A small network was shown many inputs. Here are its activations along a few directions, one row for each input.
Each table varies a few parts of the input and shows all the possible inputs, shuffled.
A made-up example of a description, with smaller parts first: ring(5) and (point or ring(9) or (values(2) and line(6))).
Shared parts are said once, and a part with two or three values counts as separate values.
In the rows, zero is written as 128.

Other details of the inputs shift rows strongly along two fixed directions, in all tables alike. That doesn't count.

A family of inputs:
row 1: [186  92  88 135 158  67 173 164 194 102 169]
row 2: [ 87 102 119 130  91 110  90 102 109 169 125]
row 3: [144  76 219 155 128 136  50  96 131 156 122]
row 4: [175  83 158 145 152  49 155 124 129  47 164]
row 5: [134 147 153 163 131 161  70 100 109 171  52]
row 6: [174  40 214 149 168  50 105  84 111  91 196]
row 7: [ 70 206 119 138 100 225  94 159 111 196  67]
row 8: [105 210 109 139  79 208 109 141 107 213  50]
row 9: [122 139  59 112 124 106 217 176 136  91 130]
row 10: [108 163 129 167 125 158  66 111 124 199 100]
row 11: [101 172  29  95  90 137 187 190 121  90  97]
row 12: [145 180  41 107 120 150 199 203 157 132  80]
row 13: [120  65 191 113 159 100  79  51 113 142 193]
row 14: [141  97 183 163 158 132  74 117 142 121 118]
row 15: [ 70 209 108 145 110 221  87 155 112 193  63]
row 16: [141  71 157 108 164  96 135  79 133  91 203]
row 17: [ 96 134 138 151  84 114  82 101 100 152 139]
row 18: [130  97 142 133  97 145 108 117 148 206 117]
row 19: [170 131  99 118 175  90 159 142 200  71 149]
row 20: [128 120  90  99 143 106 188 170 121 110 157]
row 21: [142  81 179 181 153  92  51  92 159 166 183]
row 22: [159  81 176 147 157  82  68  49 173 166 152]
row 23: [150  63 209 149 152  87  77  68  85 129 158]
row 24: [141 140 169 151 109 169  83 104 110 177  54]
row 25: [101 126  89  97 132 153 148 149  91 140 140]
row 26: [128 143  87  95 114  97 160 129 147  59 136]
row 27: [107 210  66 118 108 138 202 194 110  92 109]
row 28: [125 144  58 104 126 100 207 182 133  92 131]
row 29: [138 144 108 108 164 133 153 158 190  80 134]
row 30: [177 137 104 139 174 115 169 196 172  30 121]
row 31: [166 117 129  94 146 113 166 162 201  70 163]
row 32: [149 124 119  87 162  88 187 137 143  64 174]
row 33: [172  66 161 133 168  91 157 125 113  39 190]
row 34: [152  93 143 113 155  44 165 105 163  70 186]
row 35: [103 216 100 144  91 199 104 138 104 214  48]
row 36: [161 118 135 134 147  73 181 155 126  40 138]
row 37: [153 112 183 150 106 156  95 109 127 154  87]
row 38: [145 109 188 145 109 161  86 120 126 148  92]
row 39: [102 100 144 135 130 150  89 131 150 192 126]
row 40: [ 98  98 131 124 126 133 117  98  91 187 136]
row 41: [108 225  40 117 103 156 231 205 111  76  96]
row 42: [ 91  91 128 120 130 150 110 100  86 177 148]
row 43: [172 152 100 107 145 111 171 141 182 100 119]
row 44: [117 226  43  95 118 168 221 216  95  79 112]
row 45: [ 91 128 139 115 102 117  85  71 118 139 116]
row 46: [100 133 132 150  83 115  80  96  98 150 139]
row 47: [ 64 210 110 121  99 201 116 137  52 194  77]
row 48: [182  97 156 140 166 102 158 178 177  40 156]
row 49: [165 159  95  90 119 143 202 169 189  83 117]
row 50: [ 95 128 147 124 123 121 112  62 115 154 112]
row 51: [126 119 167 113 111 157  93  96 157 169 113]
row 52: [169  38 205 171 152  39 113  69 126  85 180]
row 53: [103 134 166 140 126 169  96  89  56 155  79]
row 54: [ 66 151  76 122  75 163 119 123  94 168  76]
row 55: [145  68 165 148 115 108  78  83 150 221 136]
row 56: [107  85 179 110 148 125  68  45  97 160 167]
row 57: [147 214  53 134 124 156 183 200 150 109  95]
row 58: [141  61 191 161 114  71  57  62 104 109 146]
row 59: [ 99 147 108 112  86 197 120 158 132 201  75]
row 60: [ 60 177  85 100 105 197 121 134  59 209  63]
row 61: [116 200  66 111 119 163 209 189  97  92 122]
row 62: [ 90 126 116 144 135 163  68 121 136 210  91]
row 63: [151 118 114  94 159  95 195 127 144  61 173]
row 64: [106 126 165 120 141 157  83  99 159 162 117]
row 65: [111 129 145 132 155 145  68  88 158 164 108]
row 66: [102 139 144 152 107 112 100  97  93 168 136]
row 67: [199  87 149 162 180  69 130 139 174  58 154]
row 68: [131  79 133 142 154 110 107 139 174 149 161]
row 69: [ 99 203 117 136  67 220 113 145 110 210  57]
row 70: [150 127  70 130 155 109 160 175 177 117 133]
row 71: [152 166  98 118 118 147 180 215 170  84 149]
row 72: [122 113  87  94 146 123 181 172 115 100 170]
row 73: [161 107 137 115 164 109 173 162 107  33 165]
row 74: [168  17 184 140 143  65  97 117 190 147 216]
row 75: [161 107 118 138 120  84 168 144 131  20 139]
row 76: [ 62 202 102 115 101 219 106 134  45 182  90]
row 77: [127 105 152 133 140 111 120 121 100 122 201]
row 78: [163 142 120 129 106 135 168 188 169 103 156]
row 79: [114 200  65  67 138 160 202 166 113  81 100]
row 80: [ 75 183  95 142  68 168 111 121  85 151  90]
row 81: [110 118 160 147 100 121  78  94  87 118  95]
row 82: [149 117 110 124 145 110 185 158 120  64 208]
row 83: [ 98 133 146 116 125 115 103  68 112 155 113]
row 84: [ 93 122 135 122  99 124  92  61 119 137 114]
row 85: [149  93 186 133 126 115  72  52 159 191 127]
row 86: [ 89 108 131 132 116 107 111 103 104 187 123]
row 87: [205 141 107 134 150 101 191 184 164  48 111]
row 88: [143  55 206 144 156 104  70  70  80 119 171]
Description of these inputs: values(4) and (ring(10) or (values(3) and line(4))).
The inputs of row 58 and row 26 match in every part but the values(4) part. If row 24 is changed in the same way as row 58 into row 26, which row does it become?
Answer: row 85
The inputs of row 8 and row 55 match in every part but the values(4) part. If row 69 is changed in the same way as row 8 into row 55, which row does it become?
Answer: row 18
Which other rows does row 51 become when the values(4) part takes its other values? List them by row number.
Answer: row 38, row 59, row 78
Which other rows does row 77 become when the values(3) part takes its other values? List them by row number.
Answer: row 76, row 82
Which other rows does row 20 become when the values(4) part takes its other values? List them by row number.
Answer: row 6, row 32, row 47
Which other rows does row 60 become when the values(3) part takes its other values? List them by row number.
Answer: row 20, row 40

A family of inputs:
row 89: [106 144 112 111 127 149 125 113 100 136 120]
row 90: [ 82 199  81 101 110 188 146 142 107 148  59]
row 91: [121 139 125 135 119 127 135 128 116 118 132]
row 92: [109 150 111 109 131 136 141 124 106 128 117]
row 93: [116 173 108 132 111 165 129 149 125 136  85]
row 94: [118 125 155 158 119 151  74 101 118 191  96]
row 95: [135  88 152 146 122 102 101  95 107 138 155]
row 96: [141 105 135 124 149  90 146 133 124  86 166]
row 97: [100 149 135 133 118 170  90 117 116 167  80]
row 98: [ 68 190 105 118 105 198 110 130  76 166  55]
row 99: [123 104 154 150 115 108  95  97 121 157 127]
row 100: [148  87 162 159 122  98  86  98 140 153 139]
row 101: [159  74 166 146 147  56 128 107 133  92 203]
row 102: [128 145  28  97 120 110 218 213 181 122 185]
row 103: [139  91 158 136 138 102 101 106 142 124 151]
row 104: [106 181  77 101 123 156 170 154 116 108  97]
row 105: [152  78 145 128 152  82 133 120 130  81 190]
row 106: [157 117 127 123 151 127 159 155 160 103 142]
row 107: [156  75 167 138 141  96 109 106 154 130 162]
row 108: [114 162 124 138 103 169 101 132 113 174  73]
row 109: [161 157  87 100 139 137 203 201 162  66 127]
row 110: [141 142 102 106 129 135 174 165 147  90 122]
row 111: [ 99 111 159 128 119 154  83  83  84 176 122]
row 112: [103 163 121 124 131 180 105 118 123 176  79]
row 113: [114 126 158 130 126 149  73  84 125 190 108]
row 114: [157 140  84  99 143 106 194 169 169  59 144]
row 115: [157  80 155 135 148  83 112  97 166 122 168]
row 116: [107 127 160 145 108 143  72  88 113 177 109]
row 117: [162 170  85 115 133 129 195 201 160  61 130]
row 118: [144  96 174 159 141 113  86 100 142 151 151]
row 119: [147  73 162 155 126  76 107  93 129 129 169]
row 120: [136 143 102 120 128 125 168 156 118  78 148]
row 121: [128 137 131 133 143 151 118 139 136 134 111]
row 122: [150 116 114 112 141 102 182 158 153  73 154]
row 123: [130 140 104 109 129 134 177 156 127  93 130]
row 124: [149 114 120 133 131  86 158 143 123  90 155]
row 125: [ 91 182 108 127 104 172 129 139 104 146  78]
row 126: [124  92 162 139 137 103  97  97 128 135 148]
row 127: [113 123 165 140 126 152  66  97 117 181 106]
row 128: [110 174  95 126  99 165 134 150 116 141  69]
row 129: [147  64 175 133 147  75 118  94 123 120 187]
Describe the family of inputs behind these rows.
Answer: point or (line(5) and line(8))
A walk changes only the line(8) part. It starts at row 95 and steps to row 124. List the rest of the walk in order.
Answer: row 119, row 99, row 128, row 100, row 108, row 94

A family of inputs:
row 130: [143 193  74 123 142 151 169 170 137  63  81]
row 131: [158  48 168 129 133  80 131 100 116 112 210]
row 132: [110 171 125 123 139 178  93 107 110 142  65]
row 133: [ 91 125 149 130  86 143  80  57  72 181 102]
row 134: [ 85 131 158 123 116 171  66  93 137 209 116]
row 135: [148 169  65 113 100 158 189 205 149 118 111]
row 136: [183 105 135 154 164  94 137 155 147  74 167]
row 137: [ 89 120 154 111  96 152  81  56  74 182 105]
row 138: [154 212 116 118 146 149 207 178 132  93  89]
row 139: [115 173  62 101 145 160 190 183  96  85 129]
row 140: [104 170  62 103 120 124 199 167 107  75  93]
row 141: [127 140  90 137 117 117 149 163 151 141 104]
row 142: [167  82 150 121 169  93 155 145 160  72 145]
row 143: [121 161 101 136 105 130 137 160 160 131 130]
row 144: [166  90 144 123 161  80 152 133 164  65 136]
row 145: [128 175  65 108  92 139 197 175  98  81 112]
row 146: [ 71 108 154 115 127 150  86  79  72 190 100]
row 147: [111 113 153 134 101 174  77 100 120 224 110]
row 148: [ 98 145 117 112 122 147 153 153 103 107 151]
row 149: [186  56 190 129 148  93 115  98 155  99 173]
row 150: [127 184 104  98 136 174 175 188 145  65  99]
row 151: [126 192  98 100 128 161 173 176 149  58  91]
row 152: [ 74 138 118 118 120 167 126 130  69 167  91]
row 153: [ 78 152 107 134 101 142 119 121  70 161  80]
row 154: [147  95 119 107 171  89 157 124 126  75 194]
row 155: [ 98 165 149 134 118 195 100 141 109 149  87]
row 156: [ 99 135 133 128 132 157  60  74 130 209 101]
row 157: [145 179  84 119 155 175 174 195 128  77  99]
row 158: [148 192  73 135 136 150 167 186 129  71  88]
row 159: [132 177  56  93 152 166 179 186 159 110 113]
row 160: [127 132  95 134 124 129 151 176 146 148 113]
row 161: [111 160 169 142 126 146  97  83 123 237 105]
row 162: [166  76 139 150 155  61 104  91 180 127 188]
row 163: [148  75 163 128 141  71 108  97 193 121 198]
row 164: [129  74 169 120 140  64 117  81 137  91 208]
row 165: [138 181  52 123 134 155 175 204 148 116 117]
row 166: [177 100 140 124 181 104 141 136 158  68 164]
row 167: [150  80 158 147 131  62 107  98 191 120 195]
row 168: [133 111 128 124 128  69 157 120 139  60 190]
row 169: [167  63 148 146 168  85 109 117 172 140 206]
row 170: [161  54 164 142 121  67 126 104 112 113 207]
row 171: [180  64 153 153 115  63 115 107 173 136 189]
row 172: [114 187  52 105 132 136 185 158 105  71 112]
row 173: [157  46 157 143 156  73 125 127 174 143 187]
row 174: [134 130 128 130 145 149 149 167 126 109  95]
row 175: [176  84 127 105 138 101 161 141 183 108 178]
row 176: [154 167  97 109 121 178 187 196 129  79  93]
row 177: [110 127 143 138  87 151  72  74 128 211  92]
row 178: [172  55 180 166 153  67 112 126 145 106 164]
row 179: [152  67 150 152 155  64 113 104 111 111 213]
row 180: [123 171  56 111 121 132 189 183 163 106  83]
row 181: [108 122 148 119  98 160  73  73 130 212  95]
row 182: [142  49 159 149 143  52 127 114 114 114 194]
row 183: [ 69 115 148 118 119 137  83  66  76 183  92]
row 184: [102 179 139 150  99 170  93 132 110 142  76]
row 185: [122 159  66  90 139 154 193 194 161 114  94]
row 186: [ 92 158 175 135 125 138 106  66  67 207 115]
row 187: [119 126 175 128 106 167  67  69 106 174  74]
row 188: [ 87 161 122 125 109 187 106 145 134 187 108]
row 189: [153 106 108 140 147  67 151 129 121  74 190]
row 190: [ 89 117 142 125 120 145  75  83 132 212  82]
row 191: [186  68 180 149 129  71 111  87 156  91 161]
row 192: [126 123 176 156  97 168  65 100  92 187  87]
row 193: [112 183  56  87 142 145 186 157 107  72 114]
row 194: [105 139 128 159 116 147  56  91 120 215 105]
row 195: [ 95 147 176 152 106 156  55  77 114 164  85]
row 196: [ 92 146 122  94 103 179 125 108  74 159  98]
row 197: [101 139 181 162 108 167  55 107 101 178 100]
row 198: [ 90 135 153 153  99 160  61 112 126 216 120]
row 199: [192 100 143 147 122  85 149 142 153  69 153]
row 200: [102 159 107 128 103 123 145 143 104 101 140]
row 201: [103 158 130 139 117 157 106 117 109 145  44]
row 202: [136  70 169 148 131  65 115 111 122 104 220]
row 203: [132  99 138 103 147  91 160 131 137  69 201]
row 204: [137 143 118 146 126 124 142 158 127 103  84]
Describe the family of inputs behind these rows.
Answer: values(3) and (point or (values(4) and ring(6)))
The inputs of row 180 and row 201 match in every part but the values(3) part. If row 198 is changed in the same way as row 180 into row 201, which row does it become?
Answer: row 197
Which other rows does row 181 become when the values(4) part takes its other values? List them by row number.
Answer: row 156, row 163, row 190
Which other rows does row 184 become when the values(3) part takes its other values? List them by row number.
Answer: row 143, row 200

A family of inputs:
row 205: [139 208  36 103 106 151 236 225 111  49  90]
row 206: [169 130 121 122 145  95 182 172 148  31 153]
row 207: [ 69 147 120 120 109 160  98  95  86 188 106]
row 208: [158 168  65 110 144 148 212 234 186  86 121]
row 209: [188  20 168 115 183  26 154 104 177  57 240]
row 210: [119 196  50 112 106 147 210 202 105  80 105]
row 211: [213  27 166 158 170  18 125 118 217  80 225]
row 212: [ 95 150 137 118 132 187 100  99  94 162  87]
row 213: [105  72 178 156 114  93  59  56 100 186 178]
row 214: [101 164 149 128 132 178  93 106  89 154  80]
row 215: [139 100 176 161 120 108  71  73 158 179 121]
row 216: [ 92 112 157 112 125 134  82  72 102 184 132]
row 217: [ 95 150 140 143  98 165  97 113  84 153  75]
row 218: [111 149 130 135 109 181  73 123 134 202  79]
Describe the family of inputs behind these rows.
Answer: line(4) or ring(10)
A walk changes only the line(4) part. It starts at row 208 and steps to row 218. List the rest of the walk in order.
Answer: row 211, row 215

A family of inputs:
row 219: [167 121 115 143 128  85 181 175 130  57 170]
row 220: [161  58 188 136 168  94  87  84 169 142 189]
row 221: [124  87 205 146 137 135  53  62 105 162 120]
row 222: [ 82 119 168 125 135 175  58  80 102 214 120]
row 223: [150 132 134 117 155 140 142 143 153 100 114]
row 224: [ 78 211  72 105 105 194 126 134 123 173  49]
row 225: [106 185  91 116 106 153 144 135 112 106  66]
row 226: [ 81 179  80 105 114 160 137 134 120 155 100]
row 227: [140  65 178 145 134  53  97  60 119 116 186]
row 228: [165 132  97 117 146  81 180 151 181  56 140]
row 229: [173 123 121 149 125  94 163 171 148  62 145]
row 230: [129 122  95  86  84 159 186 161 120 149  73]
row 231: [ 82 109 174 169 101 151  35  71  68 234 122]
row 232: [128 121 121 108 153 133 154 146 114  99 156]
row 233: [153 143 101 138 128 125 152 174 166 116 140]
row 234: [140  62 176 165 133  81  78  97 145 170 201]
row 235: [141 119  88 110 142  76 185 147 139  63 180]
row 236: [ 99 208  96 140  96 202 116 163 111 171  32]
row 237: [132 137 131 111 142 140 157 144 104  86 130]
Describe the family of inputs behind these rows.
Answer: point or (values(3) and ring(6))

A family of inputs:
row 238: [163  29 218 146 202  93  83  60 148 116 172]
row 239: [ 90 101 181 103 128 179  83  83 111 210 125]
row 240: [175 102  96 129 114  67 164 152 203  91 141]
row 241: [134 151 119 134  88 165 150 178 146 158  96]
row 242: [106 196  85 154 104 159 117 156 139 186  91]
row 243: [132  51 187 153 117  76 101  97  94 133 214]
row 244: [125 158  52 118 130  77 211 168 120  59 155]
row 245: [121 124 114 146 128  71 142 118 104 109 191]
row 246: [164 167  61 144 129 114 186 223 181  85 159]
row 247: [153  65 150 166 126  49  87  87 188 159 161]
row 248: [118 152  83  62 131 174 173 140 142 124  96]
row 249: [104 121 117 108 166 117 117  93 149 162 148]
row 250: [149  90 160 159 148  93 138 111  89  68 136]
row 251: [118  84 150 126  92  99 106  67  86 149 139]
row 252: [143 160 124 165 128 172 129 161 132 126  46]
row 253: [104 112 119  83 138 134 116  87 149 152 115]
row 254: [116 115 102  89 163 106 146 110 167 121 145]
row 255: [109 185  65  90 161 153 179 167 149 113 140]
row 256: [114  60 185 134 162 128  56  77 131 187 200]
row 257: [167  80 150 143 161  71 148 142  83  65 143]
row 258: [104 158 129  99 171 206 111 140  85 161  40]
row 259: [125 191 147 161  99 203  67 116 114 168  30]
row 260: [131 147 100  62 136 166 196 161 145 114 119]
row 261: [217  86 134 156 170  72 165 195 171  62 135]
row 262: [126 102 142 124 101 107 162 137  93 106 164]
row 263: [144 171 117 129 123 136 159 141  87  41 107]
row 264: [148  64 150 160 141  39 118 108 116  97 246]
row 265: [169 198 122 139 120 135 157 184 184  33  89]
row 266: [164 111 104 158 137  62 145 144 192 124 163]
row 267: [ 57 161 101 114  71 156 101  85  62 176  57]
row 268: [ 67 115 138 142  98 106  70  49  74 189 110]
row 269: [145 168 127  95 166 177 142 133 137  75 100]
row 270: [ 83 209 150 132  94 174  96 104  67  95  57]
row 271: [150  96 158 161 109 123 105 149 156 164 157]
row 272: [151  92 147 174 120 111  90 144 158 161 175]
row 273: [ 85 162 118 107  71 172 141 121  55 165  79]
row 274: [ 96 168  78 128 104 155 160 178  73 107 137]
row 275: [ 84 108 173 112 135 185  72  95 108 209 135]
row 276: [184 146  85 111 103 121 217 209 182  86 124]
row 277: [113 120 126 114 165 136 110 123 141 149 180]
row 278: [129 152 102 126  79 164 124 136 143 177  64]
row 279: [ 99 147 211 119 148 172  38  48 125 146  94]
The inputs of row 254 and row 247 match in every part but one. If row 258 is changed in the same way as row 254 into row 247, which row does it become?
Answer: row 261
Describe the family of inputs behind these rows.
Answer: values(3) and (line(4) or ring(10))
Which other rows does row 272 become when the values(3) part takes its other values? List them by row number.
Answer: row 256, row 274
Which other rows does row 273 become when the ring(10) part takes its other values? List them by row number.
Answer: row 243, row 244, row 245, row 251, row 262, row 264, row 267, row 268, row 274
